These are the activations of a small network on made-up records, seen along a few directions, one row for each record.
Each row is followed by the record's values for the fields U, P, K, J, N, L.
A field that a record lacks is written none.
Other fields move the rows too, some of them a lot.
In the rows, 500 means zero.
Random noise pushes rows far along 5 fixed directions. That doesn't count. These rows show it; they differ only by the noise:
[512 469 536 494 387 379 520 537 374 488 391 538 445 556 544 522 610 513
 601 527 470 414]
[354 423 466 531 492 482 431 473 420 528 443 510 387 492 487 421 491 439
 472 491 468 488]
[437 407 650 451 416 411 488 484 463 543 476 478 313 457 399 503 506 406
 506 416 400 552]
[549 388 401 630 424 563 583 488 399 454 670 116 797 807 629 685 369 434
 795 777  17 572]
[379 416 748 484 335 328 509 318 506 576 560 503 418 623 483 598 638 484
 555 504 234 577]
[425 460 443 566 320 399 478 444 309 489 339 626 496 710 619 536 643 640
 665 657 478 294]
[532 600 478 483 574 294 523 629 417 471 357 636 508 387 677 370 799 461
 411 420 661 437]

[476 445 603 508 445 628 441 394 608 562 530 424 392 538 350 636 382 542
 444 504 337 604] => {U: none, P: none, K: none, J: j3, N: n1, L: l3}
[835 514 388 488 350 467 571 711 428 390 454 409 694 648 582 632 524 601
 794 640 372 378] => {U: u3, P: p4, K: k5, J: j2, N: n1, L: l1}
[436 607 502 554 580 526 477 439 423 390 430 665 495 577 649 511 662 572
 436 471 638 368] => {U: none, P: none, K: none, J: j2, N: n1, L: l5}
[570 621 587 515 327 351 508 386 455 511 436 616 597 698 521 605 740 750
 479 697 372 378] => {U: none, P: none, K: none, J: j3, N: n5, L: l2}
[744 514 894 329 142 374 562 361 535 592 485 511 206 576 150 824 474 605
 601 480 261 527] => {U: none, P: none, K: none, J: j1, N: none, L: none}
[612 576 514 396 601 474 569 618 607 450 477 442 497 305 471 469 588 387
 412 363 597 627] => {U: u4, P: p4, K: k4, J: j3, N: n1, L: l3}
[549 542 634 390 394  86 539 461 541 634 300 758 495 536 790 433 938 764
 416 468 684 382] => {U: u5, P: p2, K: k5, J: j3, N: n3, L: l5}
[555 597 751 514 529 441 553 293 636 481 821 250 742 628 495 683 572 454
 382 571  44 790] => {U: none, P: none, K: none, J: j3, N: n3, L: l5}
[659 556 204 457 671 567 501 786 406 392 316 380 606 366 587 396 375 470
 515 530 766 393] => {U: u4, P: p2, K: k5, J: j3, N: n3, L: l5}
[455 525 513 485 555 546 447 514 361 418 450 524 357 461 392 415 441 467
 369 446 564 396] => {U: none, P: none, K: none, J: j2, N: n5, L: l5}
[671 588 452 478 463 446 539 544 444 482 432 503 473 459 451 575 494 496
 571 555 506 551] => {U: u6, P: p4, K: k4, J: j1, N: none, L: none}
[403 485 481 479 468 545 485 411 374 420 629 478 556 586 341 434 419 373
 323 556 345 531] => {U: u1, P: p5, K: k4, J: j3, N: n5, L: l2}
[648 317 775 336 234 302 617 514 639 686 409 457 339 590 527 698 555 654
 692 468 383 536] => {U: u5, P: p2, K: k5, J: j3, N: n1, L: l3}
[482 515 200 518 567 593 436 497 488 545 378 474 539 547 556 470 357 551
 544 648 597 402] => {U: u4, P: p2, K: k5, J: j1, N: none, L: none}
[449 470 616 440 396 538 376 462 549 596 399 554 217 403 228 481 419 536
 312 416 494 511] => {U: none, P: none, K: none, J: j3, N: n2, L: l1}
[779 594 459 486 386 534 596 721 228 274 234 604 473 616 599 656 563 652
 748 534 741 153] => {U: none, P: none, K: none, J: j2, N: n1, L: l5}
[238 459 540 417 383 411 349 299 483 582 340 739 192 426 272 334 585 592
 283 442 644 416] => {U: u4, P: p4, K: k4, J: j3, N: n5, L: l2}
[674 581 547 444 542 421 653 667 367 248 561 496 614 548 655 593 654 352
 573 409 613 436] => {U: u1, P: p4, K: k5, J: j2, N: n1, L: l5}
[743 536 390 546 596 669 590 774 463 381 488 247 628 492 624 604 387 376
 630 496 450 470] => {U: none, P: none, K: none, J: j2, N: n1, L: l1}
[506 676 686 570 689 421 561 458 739 571 702 508 655 399 636 545 745 465
 464 445 525 697] => {U: u2, P: p4, K: k1, J: j2, N: n4, L: l2}
[406 546 524 537 751 734 483 487 502 458 735 387 584 406 454 487 352 292
 450 407 511 681] => {U: u2, P: p5, K: k5, J: j2, N: n4, L: l5}
[589 693 225 648 662 528 494 629 446 444 432 531 806 469 563 388 565 523
 388 593 565 533] => {U: u6, P: p5, K: k1, J: j3, N: n2, L: l1}
[694 682 645 286 483 194 432 521 640 579 439 781 292 191 282 355 757 538
 189 280 642 599] => {U: u3, P: p4, K: k5, J: j1, N: none, L: none}
[409 493 508 547 531 417 500 373 576 515 632 550 656 549 654 532 697 496
 386 556 469 560] => {U: u1, P: p4, K: k5, J: j3, N: n4, L: l4}
[295 371 345 579 403 518 429 407 312 449 526 506 522 749 563 468 483 482
 515 625 418 311] => {U: u1, P: p4, K: k5, J: j2, N: n2, L: l2}
[406 554 167 580 557 589 344 428 522 569 470 571 557 520 514 451 336 645
 457 681 490 461] => {U: u3, P: p2, K: k4, J: j1, N: none, L: none}
[791 438 568 371 351 452 549 721 573 564 394 438 426 326 358 668 363 639
 692 515 480 505] => {U: u3, P: p2, K: k4, J: j3, N: n4, L: l4}
[390 576 664 489 576 417 477 397 575 528 486 665 388 462 552 467 732 509
 305 376 533 493] => {U: none, P: none, K: none, J: j2, N: n1, L: l2}
[548 544 523 523 607 568 521 552 461 405 600 313 570 515 525 516 446 366
 439 464 362 545] => {U: none, P: none, K: none, J: j2, N: n2, L: l5}
[745 724 460 479 480 214 525 505 496 400 557 592 881 606 675 492 884 692
 439 659 395 507] => {U: u3, P: p4, K: k5, J: j3, N: n3, L: l5}
[375 600 747 545 443 430 477 301 534 507 622 615 461 611 448 600 627 564
 545 488 501 537] => {U: u2, P: p4, K: k1, J: j2, N: n5, L: l5}
[401 542 439 556 538 641 378 494 494 517 316 742 285 318 199 409 342 536
 360 376 762 531] => {U: u6, P: p5, K: k1, J: j3, N: n1, L: l3}
[627 460 760 440 418 308 691 448 610 510 671 343 575 606 655 617 675 479
 600 433 253 663] => {U: u5, P: p4, K: k2, J: j2, N: n1, L: l5}
[391 622 564 533 271 456 438 309 377 540 433 805 588 799 517 612 744 757
 596 659 534 334] => {U: u2, P: p5, K: k5, J: j3, N: n2, L: l1}
[498 492 201 506 527 528 437 637 455 526 253 514 563 515 623 412 480 609
 534 620 691 310] => {U: u4, P: p2, K: k5, J: j3, N: n2, L: l1}
[639 615 429 403 737 300 460 714 596 505 542 487 570 198 522 204 705 351
 163 313 533 618] => {U: u3, P: p4, K: k5, J: j2, N: n2, L: l2}
[745 642 487 387 290 333 604 537 377 429 310 629 479 559 483 610 688 636
 658 568 624 321] => {U: u4, P: p4, K: k4, J: j1, N: none, L: none}
[721 538 517 550 581 563 600 645 554 469 474 392 634 454 724 649 582 498
 622 494 513 465] => {U: none, P: none, K: none, J: j2, N: n4, L: l3}
[721 337 476 451 163 528 446 526 468 554 401 474 431 598 238 665 315 774
 766 715 342 397] => {U: u3, P: p4, K: k5, J: j3, N: n4, L: l4}
[555 284 201 529 478 612 496 721 366 542 414 215 426 495 489 321 219 452
 560 552 452 397] => {U: u5, P: p4, K: k2, J: j2, N: n2, L: l2}
[438 491 237 640 503 590 379 428 514 501 441 660 648 619 671 461 552 719
 597 707 544 353] => {U: u3, P: p4, K: k5, J: j2, N: n4, L: l3}
[325 236 677 420 465 426 466 378 641 728 491 469 232 434 509 449 422 529
 467 377 469 566] => {U: u5, P: p2, K: k5, J: j2, N: n4, L: l5}
[652 491 649 403 263 353 608 481 520 496 509 365 570 621 443 670 620 539
 648 565 270 533] => {U: u4, P: p4, K: k4, J: j3, N: n2, L: l1}

Here are new rows. What are their fields?
[333 467 668 553 392 393 452 238 533 626 457 699 424 635 577 558 743 711
 462 581 423 366] => {U: none, P: none, K: none, J: j2, N: n4, L: l2}
[626 470 510 409 529 451 562 652 451 411 640 301 530 422 371 493 433 290
 377 445 405 602] => {U: u1, P: p4, K: k5, J: j3, N: n5, L: l2}
[531 698 662 569 680 569 567 497 646 408 713 462 616 471 564 629 562 399
 565 403 568 698] => {U: u2, P: p4, K: k1, J: j2, N: n1, L: l5}
[533 445 512 472 501 661 462 608 372 411 456 373 305 452 313 499 255 392
 486 414 500 433] => {U: none, P: none, K: none, J: j2, N: n2, L: l5}
[814 653 511 322 566 236 524 793 409 377 374 628 469 243 446 305 729 486
 339 327 718 418] => {U: u3, P: p4, K: k5, J: j2, N: n5, L: l5}
[211 409 467 503 647 522 415 337 550 552 582 407 480 519 525 392 422 407
 375 489 408 558] => {U: u4, P: p2, K: k5, J: j2, N: n5, L: l5}
[ 64 447 489 552 786 474 353 258 805 722 563 587 480 340 722 285 656 409
 202 386 553 642] => {U: u4, P: p2, K: k5, J: j2, N: n4, L: l1}
[527 580 680 420 636 431 624 481 600 385 663 382 563 416 566 540 641 288
 463 319 435 689] => {U: u4, P: p4, K: k4, J: j2, N: n1, L: l5}
[652 481 485 469 462 553 557 748 395 404 317 502 356 396 505 564 436 414
 699 411 672 430] => {U: u6, P: p4, K: k4, J: j2, N: n1, L: l1}
[370 629 255 618 824 497 467 443 489 351 777 382 905 538 766 344 630 305
 181 560 450 654] => {U: u1, P: p4, K: k5, J: j3, N: n3, L: l5}
[420 316 462 573 185 594 435 455 306 523 214 670 254 658 454 644 383 707
 867 665 612 207] => {U: u6, P: p4, K: k4, J: j2, N: n4, L: l1}
[510 333 624 431 393 477 431 425 606 607 605 423 353 449 233 504 369 525
 503 504 243 598] => {U: u3, P: p4, K: k5, J: j2, N: n4, L: l2}
[235 483 804 404 463 262 444 272 515 493 604 735 293 489 474 428 783 368
 224 250 544 532] => {U: u1, P: p4, K: k5, J: j2, N: n2, L: l5}
[387 548 614 593 445 539 496 324 431 433 502 660 485 616 401 603 487 544
 572 470 486 513] => {U: u6, P: p5, K: k1, J: j2, N: n1, L: l5}
[753 667  58 526 798 481 444 814 492 408 525 349 853 304 581 211 528 460
 253 602 524 564] => {U: u3, P: p4, K: k5, J: j3, N: n5, L: l2}
[457 505 434 482 380 322 449 437 422 547 307 721 390 520 584 318 694 729
 376 519 718 351] => {U: u5, P: p4, K: k2, J: j3, N: n3, L: l5}
[293 250 401 421 676 590 394 612 602 689 384 441 112 226 428 219 240 373
 293 266 682 546] => {U: u5, P: p2, K: k5, J: j2, N: n1, L: l2}
[482 403 298 647 597 464 578 457 573 601 648 252 820 649 855 417 592 551
 541 707 246 554] => {U: u5, P: p4, K: k2, J: j2, N: n4, L: l2}
[403 405 623 473 475 499 525 408 662 601 446 540 447 509 642 626 554 543
 663 484 533 477] => {U: u4, P: p2, K: k5, J: j2, N: n4, L: l3}
[287 376 680 529 465 377 512 250 735 685 685 433 480 589 666 475 661 468
 412 420 225 703] => {U: u5, P: p4, K: k2, J: j2, N: n1, L: l1}
[616 621 309 596 722 786 578 719 432 365 667 267 826 551 652 570 367 297
 658 538 472 578] => {U: u2, P: p5, K: k5, J: j2, N: n1, L: l1}
